These are the activations of a small neural network, seen along a few directions. Each row is one input.
In each table, some parts of the input vary, and every possible input appears once, in random order.
A made-up example of a description, with smaller parts first: one of 5 places around a ring, together with either a single point or one of 9 places around a ring or (one of 3 separate values, together with one of 6 places along a line).
Shared parts are said once, and a part with two or three values counts as separate values.
In the rows, 128 means zero.

Other details of the inputs vary at random and push rows far along two fixed directions, the same in every table; ignore that.

Rows:
x1: [102 145 217 199 139 139 118  85 112  39 171 134]
x2: [129  75 141 139 115  70 108 179  80 123  93 105]
x3: [122 155  88  89  95 113 160 120 130 161  83 132]
x4: [122  63 153 104 122 123  81 182  95  99  95 113]
x5: [205 147  44 107 115 177 159 117 187 216  94 152]
x6: [184 137 111 130 136 145 144 142 164 167 101 145]
x7: [169 140  86 103 125 108 138 128 143 173 109 103]
x8: [105 118 146 149 158 122 127 172  50 132  91 129]
x9: [140 142 196 174 100 120 140  49 183  78 212 125]
x10: [119 131 194 148 127 126  99  94 126  33 201 149]
x11: [136 102 162 126 144 151 105 202  82 108 105 142]
x12: [ 90 118 112 167 130 129 143 201  64 123 114 138]
x13: [ 74  89 127 133 126  81 109 190  94 119  95 107]
x14: [111  92 155 106 129 117 110 190  59 134 129 120]
x15: [110 121 210 146 110 135 106  98 130  58 203 126]
x16: [110  79 147 129 151 150 126 165  81  98  80 101]
x17: [152 156  66  99 149 166 155 148 200 205  85 150]
x18: [169 133  81 105 138 101 148 125 135 177 117 147]
x19: [ 87  66 138 133 128 116 116 190 118 100  86 113]
x20: [176 117 102 108 126 139 139 131 166 149  99 109]
x21: [129 199 112 161 112 145 134  20 147 132 183 139]
x22: [131 131 107  94  96 144 160 122 153 135  77 138]
x23: [197 176  58  97 133 125 148 121 174 237  98 144]
x24: [114 131 204 185 105  83 135  94 108  76 205 115]
x25: [ 83 103 119 139 159  96 142 195  80 114 112 141]
x26: [111 158 139 135 115 145 152  63 219 126 189 129]
x27: [ 91  86 152 131 143 123 140 163  54 140 105 110]
x28: [ 88 112 215 175 125 140 132  79 116  56 179 116]
x29: [103  61 154 128 136 130 107 158  91 107  70 107]
x30: [152 151  40  66 160 137 151  86 152 221  89 144]
x31: [129 141  88  95 145 131 132 108 125 170  96 100]
x32: [140  51 152 139 117 102 113 179 106 104  83 111]
x33: [149 152 178 177 118 109 134  44 179  52 210 149]
x34: [114 214 129 157 129 111 135  70 189 134 185 142]
x35: [178 173  37  69 115 165 123 120 147 227 117 151]
x36: [127 135  86 140 127 173 152 154 151 150 113 149]
x37: [110 152 185 146 127  94  94  94  96  50 213 144]
x38: [118 176 129 136 120 140 134  54 221  96 180 113]
x39: [ 91  84 143 128 134  97 102 157  67 126  80 101]
x40: [180 140  67  46 130 169 113 119 188 187  99 116]
x41: [169 145  44  96 132 200 152  98 166 215  78 148]
x42: [155 224 138 119 117 124 101  44 182 139 205 144]
x43: [ 82 108 123 134 144 104 131 197  85 111 104 100]
x44: [120 106 137 102 136 113  94 191  60 108 115 101]
x45: [167 207 114 172  92 122 141  30 173 134 207 144]
x46: [163 136  92 103 116 183 120 137 139 158 122 152]
x47: [119 173 172 130  93  84  67  37 164  79 212 111]
x48: [ 74  94 140 139 137 108 147 198  84 136 119 117]
x49: [110  74 140 131 166 145 138 162  75  97  88 140]
x50: [ 95  82 131 139 159 130 146 198 106  95 103 147]
Description of these inputs: one of 2 separate values, together with either a single point or (one of 4 separate values, together with one of 6 places along a line).
The inputs of x17 and x34 match in every part but the choice among 2 separate values. If x9 is changed in the same way as x17 into x34, which row does it become? -> x24
The inputs of x50 and x25 match in every part but the choice among 2 separate values. If x15 is changed in the same way as x50 into x25, which row does it become? -> x14
Which other rows does x7 become when the choice among 2 separate values takes its other values? List them by row number. -> x20
Which other rows does x35 become when the place on the line of 6 takes its other values? List them by row number. -> x14, x37, x42, x44, x47
Which other rows does x12 become when the choice among 2 separate values takes its other values? List them by row number. -> x36
